A small network was trained on invented records. Each row is its activation on one of them, seen along a few directions.
After each row come some of the record's fields: VIT, VIMUT, VULAK, LEV, ZUTID, KOZ.
A field that a record lacks is written missing.
The largest differences between rows may come from other fields.
In the rows, zero is written as 500.
Strong random noise was added to every row along 3 fixed directions; ignore it. To show where, here is one row again and again, with new noise each time:
[345 402 531 377 659 529 311 568 534 435 687 450 569 488 439 407 497]
[399 393 525 414 628 496 309 551 540 456 594 467 482 532 513 466 461]
[450 507 271 614 597 230 611 731 533 473 554 478 433 723 467 707 501]
[477 403 404 539 589 372 469 610 538 490 532 462 420 639 570 631 460]
[518 508 363 598 546 224 437 638 552 490 322 550 218 764 602 716 396]

[559 425 553 537 464 504 326 394 562 529 257 494 296 573 662 524 449]
VIT is pebak, VIMUT is vizin, VULAK is missing, LEV is niri, ZUTID is gan, KOZ is sudak
[532 377 314 592 535 524 437 579 532 464 473 416 513 638 616 591 504]
VIT is pebak, VIMUT is missing, VULAK is mur, LEV is niri, ZUTID is gan, KOZ is voleg
[426 551 525 359 616 731 514 547 474 438 802 475 802 395 223 352 568]
VIT is bugig, VIMUT is missing, VULAK is mur, LEV is guf, ZUTID is gan, KOZ is sudak
[635 625 492 673 361 432 838 396 468 521 427 528 529 416 492 538 471]
VIT is bugig, VIMUT is missing, VULAK is mur, LEV is guf, ZUTID is gan, KOZ is voleg
[494 488 468 588 544 435 445 448 516 479 470 470 504 596 653 539 542]
VIT is pebak, VIMUT is sedut, VULAK is missing, LEV is niri, ZUTID is topav, KOZ is sudak
[304 613 546 412 607 495 376 634 455 442 691 557 648 402 286 323 542]
VIT is bugig, VIMUT is missing, VULAK is mur, LEV is guf, ZUTID is topav, KOZ is voleg
[517 464 396 606 470 347 666 499 395 515 650 361 588 434 600 585 537]
VIT is bugig, VIMUT is missing, VULAK is mur, LEV is niri, ZUTID is gan, KOZ is voleg
[674 335 532 558 514 640 646 452 497 611 553 453 525 470 659 631 459]
VIT is bugig, VIMUT is missing, VULAK is mur, LEV is guf, ZUTID is topav, KOZ is sudak
[528 425 686 424 512 566 239 364 528 483 401 501 352 433 660 371 474]
VIT is pebak, VIMUT is vizin, VULAK is missing, LEV is niri, ZUTID is topav, KOZ is sudak
[659 504 273 605 437 708 804 554 632 608 409 591 591 650 353 554 513]
VIT is bugig, VIMUT is missing, VULAK is mur, LEV is guf, ZUTID is gan, KOZ is sudak
[400 486 655 366 531 502 334 513 467 431 565 507 458 407 529 411 513]
VIT is pebak, VIMUT is vizin, VULAK is missing, LEV is niri, ZUTID is topav, KOZ is voleg
[340 516 565 386 585 543 221 497 505 434 568 553 521 386 396 304 464]
VIT is bugig, VIMUT is missing, VULAK is laba, LEV is niri, ZUTID is gan, KOZ is voleg
[449 748 657 378 461 528 529 543 444 456 490 642 534 361 209 379 507]
VIT is bugig, VIMUT is vizin, VULAK is missing, LEV is guf, ZUTID is gan, KOZ is voleg
[420 419 431 549 566 534 599 520 520 486 721 356 690 462 435 447 651]
VIT is pebak, VIMUT is vizin, VULAK is missing, LEV is niri, ZUTID is gan, KOZ is sudak
[316 637 604 366 580 478 235 502 530 397 505 556 449 472 340 265 545]
VIT is pebak, VIMUT is vizin, VULAK is missing, LEV is niri, ZUTID is topav, KOZ is sudak
[318 778 355 571 543 212 457 639 541 414 398 578 370 694 293 478 564]
VIT is pebak, VIMUT is vizin, VULAK is missing, LEV is niri, ZUTID is gan, KOZ is sudak
[397 535 411 521 561 445 548 586 531 461 601 448 582 535 353 466 612]
VIT is pebak, VIMUT is vizin, VULAK is missing, LEV is niri, ZUTID is gan, KOZ is sudak
[374 567 408 549 511 352 572 630 492 452 542 472 518 565 415 573 567]
VIT is pebak, VIMUT is vizin, VULAK is missing, LEV is niri, ZUTID is gan, KOZ is voleg
[608 431 413 580 457 346 698 650 474 510 476 474 410 569 595 751 518]
VIT is pebak, VIMUT is vizin, VULAK is missing, LEV is niri, ZUTID is gan, KOZ is voleg
[374 779 332 659 525 115 675 666 400 439 497 545 488 621 278 502 552]
VIT is bugig, VIMUT is missing, VULAK is mur, LEV is guf, ZUTID is gan, KOZ is sudak
[397 545 387 538 556 427 559 603 536 463 576 449 573 556 347 489 607]
VIT is pebak, VIMUT is vizin, VULAK is missing, LEV is niri, ZUTID is gan, KOZ is sudak
[465 573 483 595 445 452 511 303 509 499 443 495 485 441 509 385 510]
VIT is bugig, VIMUT is missing, VULAK is mur, LEV is niri, ZUTID is gan, KOZ is sudak
[439 529 535 416 524 431 440 629 484 429 510 527 447 477 428 507 520]
VIT is pebak, VIMUT is vizin, VULAK is missing, LEV is niri, ZUTID is gan, KOZ is voleg
[426 450 562 500 520 534 328 389 541 494 460 447 457 507 567 406 527]
VIT is pebak, VIMUT is vizin, VULAK is missing, LEV is niri, ZUTID is gan, KOZ is sudak
[451 458 554 510 539 476 459 550 452 506 630 489 579 422 499 472 473]
VIT is bugig, VIMUT is missing, VULAK is mur, LEV is guf, ZUTID is topav, KOZ is voleg
[324 472 286 472 621 472 413 747 534 430 519 505 517 655 376 487 538]
VIT is pebak, VIMUT is missing, VULAK is mur, LEV is niri, ZUTID is gan, KOZ is voleg
[386 432 659 427 549 585 270 349 515 476 577 432 517 408 591 304 544]
VIT is pebak, VIMUT is vizin, VULAK is missing, LEV is niri, ZUTID is topav, KOZ is sudak
[521 441 374 661 477 411 592 490 544 543 430 416 456 627 591 627 549]
VIT is pebak, VIMUT is vizin, VULAK is missing, LEV is niri, ZUTID is gan, KOZ is sudak
[703 225 409 618 411 540 667 393 420 618 511 303 511 457 852 701 463]
VIT is bugig, VIMUT is missing, VULAK is mur, LEV is niri, ZUTID is gan, KOZ is voleg
[332 583 534 528 584 296 213 472 488 375 433 475 393 484 491 289 495]
VIT is pebak, VIMUT is missing, VULAK is mur, LEV is niri, ZUTID is gan, KOZ is sudak
[495 460 452 529 481 397 597 616 483 485 516 470 461 541 527 647 529]
VIT is pebak, VIMUT is vizin, VULAK is missing, LEV is niri, ZUTID is gan, KOZ is voleg
[550 434 398 644 493 394 620 520 523 530 493 418 450 596 615 622 564]
VIT is pebak, VIMUT is vizin, VULAK is missing, LEV is niri, ZUTID is gan, KOZ is sudak
[412 479 549 393 552 518 489 611 478 427 657 470 595 394 388 446 574]
VIT is pebak, VIMUT is vizin, VULAK is missing, LEV is niri, ZUTID is gan, KOZ is voleg
[257 532 516 304 688 410 472 713 455 360 874 465 724 428 202 356 604]
VIT is pebak, VIMUT is missing, VULAK is mur, LEV is niri, ZUTID is topav, KOZ is sudak
[565 475 681 431 470 515 136 358 558 488 167 579 166 528 677 423 391]
VIT is pebak, VIMUT is vizin, VULAK is missing, LEV is niri, ZUTID is gan, KOZ is sudak
[349 565 491 488 521 399 502 591 481 437 582 482 529 503 420 495 563]
VIT is pebak, VIMUT is vizin, VULAK is missing, LEV is niri, ZUTID is gan, KOZ is voleg
[516 575 667 232 501 488 514 634 389 465 633 577 560 419 344 522 419]
VIT is bugig, VIMUT is missing, VULAK is mur, LEV is guf, ZUTID is topav, KOZ is voleg
[444 555 586 484 536 460 277 480 504 495 432 574 423 494 473 381 422]
VIT is bugig, VIMUT is missing, VULAK is mur, LEV is guf, ZUTID is topav, KOZ is sudak
[573 339 587 429 512 597 358 452 548 541 288 505 377 511 728 599 415]
VIT is pebak, VIMUT is sedut, VULAK is missing, LEV is niri, ZUTID is gan, KOZ is voleg
[575 437 500 628 439 414 426 385 545 552 277 474 275 631 740 599 464]
VIT is pebak, VIMUT is vizin, VULAK is missing, LEV is niri, ZUTID is gan, KOZ is sudak
[399 681 518 401 522 353 345 602 483 392 506 530 421 537 443 446 505]
VIT is pebak, VIMUT is vizin, VULAK is missing, LEV is niri, ZUTID is topav, KOZ is voleg
[586 472 395 595 469 345 536 566 547 553 190 549 276 708 703 779 426]
VIT is pebak, VIMUT is sedut, VULAK is missing, LEV is niri, ZUTID is gan, KOZ is voleg

Here are new rows. What are their fields?
[601 365 546 506 468 495 406 444 542 562 219 522 296 595 798 688 397]
VIT is pebak, VIMUT is sedut, VULAK is missing, LEV is niri, ZUTID is gan, KOZ is voleg
[501 487 638 482 440 418 311 420 490 488 313 544 248 530 715 539 423]
VIT is pebak, VIMUT is vizin, VULAK is missing, LEV is niri, ZUTID is topav, KOZ is voleg
[565 441 614 474 445 629 390 292 515 561 375 511 436 403 565 447 484]
VIT is bugig, VIMUT is vizin, VULAK is missing, LEV is niri, ZUTID is gan, KOZ is sudak
[488 711 360 642 448 380 777 475 496 511 614 449 664 495 357 449 571]
VIT is bugig, VIMUT is missing, VULAK is mur, LEV is guf, ZUTID is topav, KOZ is sudak
[331 869 590 417 505 458 384 498 501 436 393 670 484 479 118 259 529]
VIT is bugig, VIMUT is vizin, VULAK is missing, LEV is guf, ZUTID is gan, KOZ is sudak
[488 547 512 643 443 354 452 379 535 439 385 463 389 444 629 443 461]
VIT is pebak, VIMUT is missing, VULAK is mur, LEV is niri, ZUTID is gan, KOZ is voleg
[518 334 377 607 560 542 593 488 562 574 519 381 596 580 665 594 575]
VIT is pebak, VIMUT is sedut, VULAK is missing, LEV is niri, ZUTID is gan, KOZ is sudak
[639 632 550 486 403 450 661 526 425 529 509 523 503 435 499 591 483]
VIT is bugig, VIMUT is vizin, VULAK is missing, LEV is guf, ZUTID is topav, KOZ is voleg
[553 634 375 632 438 320 380 506 564 461 172 548 254 752 544 617 451]
VIT is pebak, VIMUT is vizin, VULAK is missing, LEV is niri, ZUTID is gan, KOZ is sudak
[411 449 488 500 487 565 541 433 520 447 550 443 600 448 492 403 516]
VIT is pebak, VIMUT is missing, VULAK is mur, LEV is niri, ZUTID is gan, KOZ is voleg
[344 489 404 536 550 432 685 635 468 455 778 385 713 470 391 536 649]
VIT is pebak, VIMUT is vizin, VULAK is missing, LEV is niri, ZUTID is gan, KOZ is voleg
[710 381 542 624 418 580 815 397 450 627 594 414 609 396 631 621 559]
VIT is bugig, VIMUT is vizin, VULAK is missing, LEV is guf, ZUTID is topav, KOZ is sudak
[448 390 416 391 598 585 657 644 452 512 740 483 644 475 401 617 533]
VIT is bugig, VIMUT is missing, VULAK is mur, LEV is niri, ZUTID is gan, KOZ is voleg
[517 293 459 477 555 753 544 504 495 584 621 440 682 500 505 440 539]
VIT is bugig, VIMUT is missing, VULAK is mur, LEV is guf, ZUTID is gan, KOZ is sudak
[354 540 453 482 576 490 500 570 527 442 649 441 625 485 321 392 624]
VIT is pebak, VIMUT is vizin, VULAK is missing, LEV is niri, ZUTID is gan, KOZ is sudak
[388 602 483 488 544 412 398 548 536 438 469 519 441 554 383 418 554]
VIT is pebak, VIMUT is vizin, VULAK is missing, LEV is niri, ZUTID is gan, KOZ is sudak
[449 525 436 593 501 406 484 485 541 497 434 467 435 602 514 519 546]
VIT is pebak, VIMUT is vizin, VULAK is missing, LEV is niri, ZUTID is gan, KOZ is sudak
[395 430 532 404 577 623 497 598 445 512 729 495 705 418 406 412 541]
VIT is bugig, VIMUT is missing, VULAK is mur, LEV is guf, ZUTID is topav, KOZ is voleg
[597 362 528 520 536 621 743 562 446 570 730 429 651 394 560 646 499]
VIT is bugig, VIMUT is missing, VULAK is mur, LEV is guf, ZUTID is topav, KOZ is voleg
[409 345 424 515 591 601 683 555 504 493 870 302 818 408 416 456 691]
VIT is pebak, VIMUT is vizin, VULAK is missing, LEV is niri, ZUTID is gan, KOZ is sudak
[479 382 517 456 492 629 444 467 506 489 602 335 628 416 560 476 530]
VIT is pebak, VIMUT is vizin, VULAK is missing, LEV is niri, ZUTID is gan, KOZ is voleg
